Each row has a name. Each piece below is followed by the name of the row it came from, unless a question asks for something else. Each question is about the rows just above it. Some pieces are copies with a little noise.

Columns, left to right: A L Z S U V
[103  94 101 168  83 107] -> G
[151 139 133 119 139  62] -> Y
[125 142 160 105 139 184] -> E
[125 142 160 105 148 184] -> C
Which column holds this, read top down? [139 139 148] -> U
Where do [133 119 139] appear? -> Y
which: [125 142 160 105 148 184] -> C

Columns, left to right: P K F M
[ 82 130 148 155]  W
[142 121 152 202]  X
[ 90 169 127  81]  H
[142 130 148 155]  D
[142 121 133 144]  R
[163  99 138 172]  B
[101 139 109  84]  T
Which column holds this, read top down? [142  90 142] -> P
which: [139 120 135 143] -> R
The row with [169 127  81] is -> H

Columns, left to right: gulez vumel Kudo mov tib Sisa
[103 132 149 106 116  71] -> N
[ 89 106 149 144 136  45] -> Q
[153 106 149 132 115 203] -> J
which: [ 90 106 148 146 135  46] -> Q
What are the next 2 entries after [132 149 106]? -> [116  71]
Which row holds [153 106 149 132 115 203]? -> J

Columns, left to right: pok rano zitop Vuvan Lom kav taf bib tuv
[113 130 134  51 177 100  86  92 178]  repi
[125 103 119 143  98 114 126 131 131]  felu
[114 112 130 134 104 111 120 120 141]  Mas
The next 2 entries after [112 130 134]: -> [104 111]
Which column holds this, read top down? [ 86 126] -> taf
which: [114 112 130 134 104 111 120] -> Mas
which: [114 112 132 134 105 111 119 120 142] -> Mas

Columns, left to right: Dazap dure fom Muvu zitun
[ 90  90 174 144 187] : pigaz
[211  90 116  88 131] : sepav
[ 90  90 174 144 108] : kebep
[ 90 173 137 146 130] : belap
[211  90 116  88 149] : poriz
which: [ 90  91 176 144 186] -> pigaz
Which column holds this, read top down? [130 149] -> zitun
which: [ 90  90 173 144 108] -> kebep
Where do [211  90 116  88 149] appear? -> poriz
which: [ 90  90 174 144 187] -> pigaz
Where do [211  90 116  88 131] appear? -> sepav

Columns, left to right: zovu Supu Tutem Felo telaf Bet
[133 119 117 132 131 118]  zuli
[123 119 117 132 131 118]  temo
[121 129 124 127 120 135]  Maba
[ 83 138  88 142  77 187]  tus
[126 129 128 129 124 133]  gareg
[ 69 145  78 139  63 195]  laran
which: [127 129 128 129 124 134] -> gareg
[129 145] is in which column, read top down? -> Supu
which: [124 119 117 131 130 120] -> temo

Columns, left to right: suguz fumu ziva sata
[131 124 159 158]  Zigit
[205  79 203 203]  Vive
[105 124 126 127]  fibu
[131 124 126 127]  zelu
The row with [131 124 126 127] is -> zelu
which: [131 124 159 158] -> Zigit
Which column holds this, read top down? [159 203 126] -> ziva
Which row holds [ 79 203]? -> Vive
which: [106 123 126 127] -> fibu

Columns, left to right: Rako vidof Nilu Tiv ziv dep dugob lunu loke
[155 134 104 150 151  84 156  95  95] -> Sazem
[138 127 131 124 128 131 127 131 133] -> goda
[104 150 155 134 179  86  95 198 164] -> nafa
[108 122 159 102 105 175  99 162 168] -> tesor
[101 117 170  97  95 198  86 179 184] -> Voz
which: [ 95 198  86 179] -> Voz
Give the next 2 entries after [155 134 104 150]. -> [151  84]
The next 2 entries after [134 104 150 151  84 156]: -> [95 95]

Columns, left to right: Lona Pibu gupaz zak pap
[140 108 159 152 192] -> ravu
[159 108 140 155 186] -> dulo
[143 103 153 153 190] -> pevu
[139 159 108 151 192] -> sekod
[144  99 147 155 187] -> lam
Give the next 2 entries after [139 159]. -> [108 151]
What are the next 2 entries after [144  99]? -> [147 155]
which: [144 104 154 154 190] -> pevu
which: [140 108 159] -> ravu
What are the next 2 entries after [108 159]? -> [152 192]

Columns, left to right: Gapu bubid vam mevup
[168  67  46 203] : Rubab
[126 128 121 143] : Dadeg
[126 128 121 126] : bimav
[167  67  46 203] : sidu
which: [167  67  46 203] -> sidu
Which column holds this, read top down? [126 126 167] -> Gapu

Columns, left to right: gela surep kefa lum tobu
[169  93  80 115 159] : Moga
[ 88 105 110 101 109] : ponu
[ 80 169 115  93 170] : nofu
[104 110 101 192 101] : sikod
which: [105 110 101] -> ponu
What are the next 2 entries after [ 88 105]? -> [110 101]
which: [ 80 169 115  93] -> nofu
which: [ 88 105 110 101 109] -> ponu
The next 2 entries after [169 115]: -> [ 93 170]
which: [105 111 100 191 101] -> sikod

Columns, left to right: kod Zolat nosa Vem naf rovol tazu
[162 131  93 165 107  99 154] = sezol
[198 141 100 177 113  44  89] = Mepi
[162 165 131  93 154  99 107] = furen
[140 135 125 130 131 114  86] = zabe
The next 2 entries after [162 131]: -> [ 93 165]
Which row holds [131  93 165 107  99 154]? -> sezol
which: [198 141 100 177 113] -> Mepi
What are the next 2 entries after [140 135 125]? -> [130 131]
which: [139 136 126 129 129 113  85] -> zabe
which: [135 125 130] -> zabe
which: [162 132  93 165 106  98 154] -> sezol

